A small network was shown many inputs. Here are its activations along a few directions, one row for each input.
Each table varies a few parts of the input and shows all the possible inputs, shuffled.
A made-up example of a description, with smaller parts first: one of 8 places around a ring, together with either a single point or one of 11 places around a ring or (one of 3 separate values, together with one of 4 places along a line).
Shared parts are said once, and a part with two or three values counts as separate values.

Other details of the inputs shift rows strongly along two fixed directions, in all tables alike. That doesn't count.

A family of inputs:
x1: 23	170	-219	-125	-78	329	-36	-98	-35	-72	-69
x2: 20	70	-46	-236	134	132	108	-178	-274	-88	20
x3: 103	-229	285	7	-171	-138	-54	280	67	64	-97
x4: 117	124	-73	-200	118	207	108	-214	-168	-34	72
x5: -139	-178	58	211	-94	-277	55	296	62	147	26
x6: -64	220	-305	19	34	233	-1	-94	-108	34	101
x7: -99	-24	-67	-140	105	97	71	-292	-245	-201	34
x8: -65	15	-213	90	93	191	-81	-217	-182	-226	34
x9: 203	-268	91	79	-241	159	-100	-168	-166	320	-227
x10: 59	75	-99	-89	-73	337	-147	-225	-75	-162	-9
x11: -206	226	155	29	122	468	-47	-166	-66	-78	-223
x12: -143	-197	136	40	-246	-189	3	285	150	128	-75
x13: -117	100	26	-2	159	-93	-32	255	11	-425	200
x14: 95	193	226	-149	82	-37	45	26	123	-306	342
x15: 98	-74	-96	49	-95	-52	-26	-156	-94	572	-183
x16: 66	-205	-135	77	-131	43	194	-221	-4	486	-110
x17: -6	157	-367	-227	18	413	157	-506	-453	344	-101
x18: 189	-105	-88	76	-55	-45	-9	-149	-107	485	-251
x19: -10	-603	227	269	-258	-465	249	167	166	598	-185
x20: 212	-119	264	119	-40	-269	-129	50	167	159	34
x21: -100	150	44	-140	199	-200	-103	136	117	-368	135
x22: -21	153	255	-181	-52	8	-156	186	21	-400	173
x23: 288	-498	294	280	-250	-359	249	167	205	643	-171
x24: 27	189	-297	46	74	241	16	-88	-122	-54	32
x25: 16	-234	70	121	-68	-241	216	109	277	79	-11
x26: 40	302	109	-182	-75	75	-44	276	167	-257	165
x27: 318	-550	274	446	-199	-307	44	262	106	566	-171
x28: 86	218	164	-189	-24	94	-101	237	151	-311	181
x29: -2	-209	-13	-23	-120	-53	194	-137	-222	484	-154
x30: -92	10	-488	-124	-74	503	-12	-426	-370	81	-352
x31: 44	239	-278	-92	114	133	-56	-206	-16	3	-33
x32: 6	102	-122	-62	135	164	-40	-43	-357	-110	5
x33: -12	-47	163	20	-70	-361	-35	205	116	282	-10
x34: 64	-410	-43	149	-72	0	114	-343	-77	226	-177
x35: 103	74	-456	-107	155	385	-104	-571	-347	185	-242
x36: 63	94	-177	82	79	250	-95	-214	-162	-143	92
x37: 172	-154	-108	214	-95	63	63	-31	-214	428	-185
x38: 45	-397	-40	152	-222	121	-86	-219	-73	185	-293
x39: 60	186	-10	47	133	27	-50	198	177	-344	273
x40: 34	-111	101	88	-273	-69	-16	228	316	209	-2
x41: 65	143	131	-85	87	-16	44	-23	236	-357	333
x42: 114	-172	291	83	-24	-345	-130	85	62	105	-18
x43: -208	203	-29	-136	-96	29	-47	218	274	-304	166
x44: 56	168	69	-125	-19	115	-102	187	264	-363	172
x45: -25	170	-364	-224	-133	533	-43	-382	-449	303	-218
x46: -29	-96	144	158	-110	-253	37	323	9	225	56
x47: -44	167	-97	-226	-67	233	-35	-13	-253	-75	-112
x48: 68	-42	118	195	-126	-178	37	288	114	279	108
x49: -211	102	-483	-175	91	239	-45	-482	-482	246	-264
x50: -189	191	-32	-139	55	-92	152	94	270	-263	283
x51: -114	8	-142	33	106	130	-77	-158	-328	-224	19
x52: 221	-107	199	76	5	-258	-75	136	191	194	-10
x53: 67	225	75	-49	128	-92	-177	-7	259	-322	252
x54: -204	222	-107	35	56	-59	4	229	187	-285	268
x55: 46	-286	49	287	-17	-189	11	203	178	3	-11
x56: -97	58	-123	-104	146	22	-149	-276	-222	-167	-46
x57: -145	234	-10	-132	149	-219	-47	177	133	-314	119
x58: 30	239	11	-120	82	-25	155	104	276	-268	273
x59: -52	266	58	-47	94	-88	7	323	-26	-292	214
x60: -89	-12	-132	-184	150	108	126	-206	-221	-166	-10
x61: 91	-159	-62	40	-38	-120	-9	-113	-213	430	-303
x62: 75	155	65	-128	132	-5	98	63	259	-322	289
x63: -51	157	-26	-83	186	-140	-107	77	262	-370	150
x64: 93	144	-82	17	74	229	-95	-165	-275	-92	101
x65: 23	-23	-213	-200	80	353	63	-590	-612	113	-161
x66: 98	-222	272	221	-64	-237	-58	204	-44	48	48
x67: 13	-283	-238	287	-76	25	77	-82	-121	293	-252
x68: -86	-102	480	265	119	-42	192	44	267	157	-107
x69: -147	153	47	-168	109	-144	173	160	110	-348	200
x70: -154	84	-184	-173	-51	209	-17	-41	-200	-153	-142
x71: -187	272	-88	-103	96	-167	-67	110	292	-228	202
x72: 169	-436	136	353	-244	-422	11	128	355	713	-193
x73: -47	-74	-433	-132	-23	522	-68	-466	-386	27	-336
x74: -131	70	169	-129	-37	-16	-138	158	75	-478	143
x75: 124	-161	225	40	21	-334	-75	172	85	140	-62
x76: -198	376	327	68	325	42	-77	50	268	-239	37
x77: -53	76	30	-119	145	-65	113	61	239	-405	230
x78: -35	-290	-167	230	-63	-36	81	-23	-266	295	-267
x79: -7	-312	198	60	-156	-162	-36	252	120	-14	-127
x80: -60	146	39	-40	142	-150	-162	-10	238	-405	194
x81: -33	-115	222	-12	-262	-166	-15	313	97	206	-45
x82: -215	326	309	207	284	149	-4	168	161	-297	103
x83: -38	235	133	-221	93	-120	155	188	57	-270	229
x84: 18	-153	14	157	-27	-316	-4	125	300	114	-92
Each input here is: one of 4 separate values, together with either a single point or (one of 4 places along a line, together with one of 5 places around a ring).
The inputs of x59 and x47 match in every part but the choice among 4 separate values. If x8 is changed in the same way as x59 into x47, which row does it become? -> x38
The inputs of x15 and x17 match in every part but the choice among 4 separate values. If x76 is changed in the same way as x15 into x17, which row does it become? -> x68
The inputs of x29 and x46 match in every part but the choice among 4 separate values. If x65 is changed in the same way as x29 into x46, which row does it become? -> x66
A walk changes only the place on the line of 4. It starts at x15 and steps to x18. List the rest of the walk in order. -> x52, x20

A family of inputs:
x85: -196	697	-284	-321	202	234	-182	-71	26	-207	123
x86: 47	-319	-118	34	-46	216	72	-412	-266	96	-435
x87: -6	147	-358	-14	179	368	-80	-307	-320	-418	-88
x88: 11	-137	-121	133	-38	336	-263	-369	-291	379	-514
x89: 166	-149	-226	-30	96	191	232	-417	-556	686	-293
x90: -165	172	-58	-283	295	62	-126	-181	-360	-601	229
x91: 175	-655	657	268	-594	-740	85	917	242	561	-70
x92: -410	264	-199	-118	300	223	-172	-188	-180	-618	102
x93: -38	355	91	-256	156	9	217	210	372	-289	316
x94: -132	159	-211	-282	211	-175	51	-115	-243	-169	245
x95: 51	-568	104	75	-612	-79	117	303	-33	611	-389
x96: 39	665	-195	-299	149	38	-194	245	330	-499	447
x97: -231	196	-40	49	202	138	-70	-86	-102	-396	-102
x98: 230	-176	-134	-91	-1	337	-217	-548	-657	407	-450
x99: -169	346	123	28	205	-98	137	330	344	-96	224
x100: 155	-170	-82	236	-108	318	-97	-320	-173	106	-80
x101: 49	583	-223	-492	206	149	-128	-183	-272	-134	182
x102: -65	-204	-224	240	-74	567	-82	-724	-560	508	-478
x103: -15	527	-361	-194	286	341	100	-39	-23	-309	295
x104: 203	-181	464	163	-179	-554	132	296	290	383	255
x105: 64	-812	719	394	-273	-827	36	612	778	-10	56
x106: -142	59	-600	-114	217	518	-166	-563	-540	-392	-60
x107: 117	-303	-145	47	66	172	24	-515	-697	257	-447
x108: 89	-228	42	17	30	367	109	-288	-148	123	-287
x109: 206	-218	18	-32	-232	-143	9	-37	234	547	-242
x110: -10	-200	244	372	-219	-325	97	155	352	567	-10
x111: 92	-403	23	223	-523	-134	4	518	34	383	-154
x112: 139	-347	478	203	-250	-126	21	71	356	78	18
x113: 108	271	-318	-146	103	499	-321	-299	-238	-285	-69
x114: -329	662	-140	-198	298	-85	51	193	206	-572	308
x115: -46	-44	172	144	3	-701	23	678	724	-382	543
x116: -292	50	296	132	70	-724	29	660	709	-306	427
x117: 25	40	-467	-186	-104	531	151	-777	-428	487	-227
x118: 230	-406	370	210	36	-77	85	14	-183	319	-194
x119: 270	-561	127	151	-282	79	-123	-250	-18	565	-543
x120: -72	542	53	-338	281	-309	103	252	74	-562	453
x121: 262	-427	-120	394	-306	-73	108	-177	28	787	-164
x122: 258	-470	284	454	-66	-90	42	237	228	202	-124
x123: -235	474	269	-37	341	168	-58	285	250	-683	290
x124: -1	362	45	-248	174	359	-109	-356	-418	-377	232
x125: -183	139	235	-201	51	-572	96	529	714	-570	555
x126: 231	-530	-120	429	-211	-372	174	70	121	621	-294
x127: -408	571	37	-284	-110	90	-102	627	101	-557	305
x128: -69	224	-110	-232	68	-104	183	20	192	-242	108
What is each input in this table made of? -> one of 4 separate values, together with either a single point or (one of 2 separate values, together with one of 5 places along a line)
The inputs of x108 and x122 match in every part but the choice among 4 separate values. If x105 is changed in the same way as x108 into x122, which row does it become? -> x106
The inputs of x117 and x110 match in every part but the choice among 4 separate values. If x112 is changed in the same way as x117 into x110, which row does it become? -> x102
Which other rows does x124 become when the place on the line of 5 takes its other values? List them by row number. -> x90, x98, x107, x118
Which other rows does x106 become when the choice among 2 separate values takes its other values? List them by row number. -> x115
Which other rows does x107 become when the choice among 4 separate values takes its other values? List them by row number. -> x86, x87, x97
